Each row below holds a small network's activations on one input, seen along a few directions.
Each table varies a few parts of the input and shows all the possible inputs, shuffled.
Descriptions start from the smaller parts, as in this example, which fits no table here: one of 3 separate values, together with either a single point or one of 9 places along a line or (one of 4 places along a line, together with one of 8 places around a ring).
Shared parts are said once, and a part with two or three values counts as separate values.
In the rows, 128 means zero.

Other details of the inputs shift rows strongly along two fixed directions, in all tables alike. That doesn't count.

A family of inputs:
R1: [139 134  63 147 162 109 116 159 112 195 165 200]
R2: [161 146 138 118 113  91 117 162 143 153 117  64]
R3: [119 139 136 111 145 142 131 149 123 126 128 105]
R4: [174 130  71 151 182 133 108 184 117 206 132 186]
R5: [158 135 146 105 147  85 120 177 112 136 149  75]
R6: [ 72  77 184 120  69 148 177  70 170  57 118 137]
R7: [141 111  58 183 188 143 109 168 106 176 147 205]
R8: [107 119  90 131 131 171 114 129 117 151 144 181]
R9: [114  96  92 117 106 182 114  67 109 101 152 207]
R10: [155 150 161 128 129  76 114 161 147 167 129  47]
R11: [112 131 168 100 109 171 136  38 153  56 104 114]
R12: [117 125  73 131 154 169 142  80 117 122 140 221]
R13: [149 151 136 128 111  76 110 179 125 150 116  76]
R14: [149 156 153 139 137 107 139 161 120 127 125  77]
R15: [115 121  87 134 128 199 120  80 113  99 108 240]
R16: [152 157 151 150 119  75 124 182 123 154 137  57]
R17: [133 141 151 116 153  96 128 151 115 156 110  90]
R18: [ 87 122 168  95  77 145 132  44 134  72 100  88]
R19: [ 85  92 211 110  91 127 185 100 171  49 111  97]
R20: [120 126 126 146 110 115 125 120 133 104 127  92]
Description of these inputs: one of 2 separate values, together with either a single point or one of 9 places around a ring.
- The inputs of R4 and R2 match in every part but the choice among 2 separate values. If R14 is changed in the same way as R4 into R2, which row does it become? => R16

A family of inputs:
R21: [151 153 182 120 103  62 120 180 135 140 105  10]
R22: [109 115 156 105 121 161 143  80 149  84 105 123]
R23: [125 135 128 110 112 155 142  90 129  68 122 135]
R24: [112 133 146 119  94 164 123  79 130  81 120 117]
R25: [112 117 156 112 121 156 143  83 141  95  98 140]
R26: [146 113  89 137 184 149 126 163 107 165 146 202]
R27: [150 158 143 135 142  92 131 171 133 151 131  78]
R28: [129 119  85 143 189 148 125 158 104 175 140 199]
R29: [ 72  77 165 112  69 135 164 101 156  93 142 146]
R30: [143 117  72 152 147 128 101 140 121 194 148 182]
R31: [131 131  72 141 154 123 105 138 101 174 153 176]
R32: [116 132 142 122  97 150 142  74 143  86  97 134]
R33: [135 134  68 156 172 139 120 157 105 172 142 197]
R34: [ 90  87 168 155 105 134 175  95 156  66 126 141]
R35: [121 125 125 113 102 166 121  92 118  73 126 141]
R36: [153 154 166 115 109  46 122 165 134 156 120  21]
R37: [159 155 150 102 123  56 118 172 123 133 142  32]
R38: [105 132 127 116 104 159 122  87 116  79 118 125]
R39: [165 161 143 130 143  46 111 200 124 192 150  38]
R40: [138 121 104 146 182 148 124 156 119 181 142 188]
R41: [143 126  87 156 153 136 119 153 132 174 132 176]
R42: [112 121 140 119  89 162 120  81 140  84 110 115]
- What do these inputs look like to the network? => either one of 2 separate values or (one of 4 places along a line, together with one of 5 places along a line)
- What sort of input is R30? => one of 4 places along a line, together with one of 5 places along a line

A family of inputs:
R43: [105  80 103 131  92 188 130  74 129  99 155 225]
R44: [139 142 113 122 109  72 119 150 120 171 154  87]
R45: [134 131  84 178 135 126  94 177 113 191 140 171]
R46: [161 106  90 184 143 122 114 180 128 181 144 179]
R47: [158 162  84 124 160 119 108 127  93 143 137 131]
R48: [ 76  83 141 123 111 161 156  66 146  85 144 178]
R49: [112 145 133  96 113 172 114  79 113  60 115 105]
R50: [174 147 159 123 144  89 123 188 136 166 117  55]
R51: [129 145 132  97  94 151 119  36 134  95 103 112]
R52: [110 155 170  92  91 141 112  91 138  88  94  56]
R53: [129 155 154 120  67 104 133  72 138  81 111  64]
R54: [171 159 143 116 161  86 124 205 119 131 136  53]
R55: [130 110 164 114 122  53 141 203 138 160 143  73]
R56: [116 107  67 157 131 153  96 156  95 204 170 228]
R57: [ 88  94 109 170 133 190 155  61 140  96 119 224]
R58: [104 135 157 105 149 164 159  76 133  50 116 123]
R59: [146 132 153 117 154  96 137 177 137 166 105  96]
R60: [134 120 148 147 123  82 141 182 145 146 119 106]
R61: [114 146 167  82 128 131 158 115 136  49 101  69]
R62: [128 107  87 162 199 158 127 146 130 198 135 224]
- What do these inputs look like to the network? => one of 4 places along a line, together with one of 5 places along a line
- The inputs of R45 and R52 match in every part but the place on the line of 4. If R46 is changed in the same way as R45 into R52, which row does it become? => R50
- Which other rows does R44 become when the place on the line of 5 takes its other values? List them by row number. => R43, R48, R55, R56
